63  45  33  34  32  53  24  52  55  64  33  49
67  24  41  40  43  14  22  46  28  55  27  27
27  59  20  30  35  55  21  46  76  55  30  62
40  54  30  40  21  46  12  48  27  28  41  52
47  61  36  31  69  55  62  31  48  40  62  52
66  52  31  23  43  31  54  35  46  54  23  46
15  19  43  52   9  18   3  65  20  25  38  23
11  30  18  28  26  13  49  61  68  32  26  20
21  28  23  34  73  21  23  55  52  31  50  31
34  45  12  27  11  38  20  49  45  42  40  40
40  48  70  69  56  54  58  48  33  40  50  55
: 63

7651  7064  5767  6435  8062  8443
7653  9010  9182  6351  4138  1531
5258  7151  7097  6082  6418  2736
4673  8312  8219  4248  6474  6988
5961  9080  4289  6881  4087  5300
: 7651

-479   525   551   410   652   -29  -567   643  -572   616  -429   572   363   318  -289  -564
-264    45  -650   688    92   212   109  -687  -204   177   119   472   543    14  -266  -269
 490   417  -327  -166   614  -264   322   108  -696  -585   256   -58  -168   111  -609   699
-380   349     7   351  -547  -702    37   612  -541   167   117  -527   567   191  -601   184
 480  -695   579   247   596   348   532   203  -667   113   267   383  -378  -110   -52   -61
-111    15  -198   423  -661  -693   308   134   664   605   389  -359  -698   212  -477   533
: -479

 835    92   832   746  -215  -661   380
 637   -12   917   453  -265  -918   340
 509    92   858   361  -285  -895   237
 726   119   896   666  -302  -801   317
 789    73   912   639  -275  -732   342
 555   329   658   509    38  -429   329
 510   -14   946   260  -275  -983   247
 415   101   886   258  -281  -968   228
 434    82   926   274  -280  -964   196
 721    70   860   538  -246  -744   303
 407   114   798   302  -293  -940    86
: 835

5  5  4  6  4  4  5  4
5  6  6  2  4  7  5  5
5  5  5  3  5  5  4  4
6  7  6  6  4  2  5  5
3  4  4  4  5  6  6  5
5  4  6  5  4  6  6  6
4  5  5  5  5  1  5  5
6  5  5  4  4  5  3  2
6  6  6  4  3  7  5  2
4  3  3  5  6  3  4  4
4  5  4  5  6  6  4  4
6  6  6  4  3  5  6  6
: 5

6  6  6  6  6  6  6  6  6  6  6  6  6
8  8  2  8  8  1  2  2  2  8  2  9  2
6  6  5  6  6  5  5  5  5  6  5  6  5
6  6  4  6  6  5  4  5  5  6  4  6  5
7  7  4  7  7  4  4  4  4  7  4  7  4
5  5  5  6  6  5  5  5  5  6  5  6  5
5  5  5  5  5  5  5  5  5  5  5  5  5
5  5  5  5  5  5  5  5  5  5  5  5  5
6  6  5  6  6  5  5  5  5  6  5  6  6
8  8  3  8  8  3  3  3  3  8  3  8  3
6  6  4  6  6  5  4  5  5  6  4  6  5
: 6

252  187  561  557  288  670  368  342  509  358  176  503  423  385
646  486  494  190  371  392  340  262  340  574  353  404  496  525
302  592  653  353  225  800  383  868  107  151  560  417  244  395
486  474  200  321  618  584  485  329  293  541  303  456  354  443
295  615  447  466  443  328  460  364  687  183  284  375  529  470
352  458  359  327  461  617  641  311  316  434  130  289  372  430
544  523  388  265  646  551  527  425  489  271  529  431  546  468
: 252

24  51  57  66  72  66  34  58  78  56  35  44
48  58  46  56  50  52  51  50  52  47  56  59
49  47  36  59  51  45  52  68  37  59  43  65
58  54  48  54  51  61  58  44  54  46  58  52
60  67  45  45  44  55  47  54  50  61  54  59
58  55  53  52  55  58  59  48  56  48  52  48
28  52  59  68  68  70  34  64  80  58  33  39
55  49  57  52  56  51  56  55  55  61  66  60
62  50  43  59  51  58  62  47  45  41  62  53
46  44  55  64  67  69  49  54  65  52  43  33
33  58  52  64  53  50  48  72  64  53  16  47
: 24

4  5  5  4  5  4  3  5  3  4  5  4  4  1  6
4  3  5  4  4  3  3  4  3  4  3  4  4  4  6
4  3  4  4  4  3  4  3  3  4  3  4  4  4  8
4  4  3  4  4  5  5  3  4  4  4  4  4  6  4
4  4  3  4  4  5  5  3  4  5  4  4  4  4  4
4  4  4  4  4  3  4  4  5  4  4  4  4  8  1
4  5  3  4  4  5  5  4  5  5  4  4  4  3  2
: 4
---
[[838, 818, 313, 143, 521, 293], [237, 544, 214, 486, 825, 649], [425, 363, 762, 49, 143, 397]]
762
[[-16, -31, -3, -21, -8], [36, -8, 39, -37, -26], [31, 29, -22, 40, 8]]
-22
[[540, 735, 639, 211, 708, 619], [408, 614, 787, 411, 803, 572], [303, 656, 445, 519, 851, 225]]
445
[[639, 910, 748, 605, 629, 572, 905], [340, 528, 455, 705, 270, 581, 483], [459, 705, 146, 466, 776, 341, 702]]
146
[[10, -5, 37, 20, 4, 1, 12], [19, -4, 45, 23, 24, 11, 16], [13, -7, -4, 38, -36, 19, -6]]
-4
[[56, 154, 214, 197, 102], [118, 129, 229, 188, 146], [145, 113, 225, 73, 159]]
225
---
Input:
[[ 12 -18  26  -8  78  51]
 [ 51  -8 -84  35 -77 -64]]
Output: -18

Input:
[[-47  -5 -17 -48  24]
 [-39 -19 -24 -62  20]
 [-29 -28 -19 -50  19]]
Output: -19

Input:
[[ 47  34   4 -74]
 [-44  42  84 -39]
 [  6  50  34  -1]]
Output: 42

Input:
[[-11  65 -36  52  69  -4]
 [-23  29 -23 -46 -16  20]]
Output: 65

Input:
[[ -1  63  26 -57]
 [  2  12 -20   7]
 [-12  16  -2 -41]]
Output: 12

Input:
[[ 19  -3 -60 -17  32 -35]
 [-75 -23  34 -24  34  13]]
Output: -3

Input:
[[-13 -39 -41 -14  16 -15  54]
 [-16  49  49  37 -29  34 -80]
 [-63  37  41  67 -28  65 -14]]
Output: 49
---
[211  81  16 196   3 220 113] result: 220, 3

[437 917 146 727 647 278 557] result: 917, 146

[[ 424   80  562 -738]
 [  28  520 -592 -852]] result: 562, -852

[[611 254 645 803 609 588 359]
 [477 529 326 185 727 320 500]
 [478 517 458 351 318 456 509]] result: 803, 185

[[ 44 -25 -11  -4   2 -33 -18]
 [ 30 -10  29 -15   0 -34  17]] result: 44, -34

[251  39  58  36  72] result: 251, 36

[ 10 114 179 192 122] result: 192, 10

[[8101 4716 3096 6048 5866 5597]
 [8046 3301 4234 5850 5655 4473]] result: 8101, 3096
---
array([[ -2.08,   8.90,   6.53,  -3.44],
       [  1.72, -11.64, -18.77, -15.83],
       [ -1.26,  -9.38,  13.37,  13.08]]): 1.72

array([-18.867,   9.742,   8.954,  10.481, -12.425, -13.621,  -5.557]): -12.425

array([ -3.824,  20.069,  15.489, -13.599,  -5.574,   6.888, -19.796]): -5.574

array([-168.496,   61.567,  180.601,   75.273,   54.220, -182.824]): 54.220

array([ 0.03,  1.06,  1.43, -1.34, -1.10]): -1.10

array([[ 149.222,  -55.889,  106.208, -179.519,  -46.299,   -0.647],
       [  82.294,  -38.062,  -37.133,   54.383,   62.944,  102.668]]): -46.299
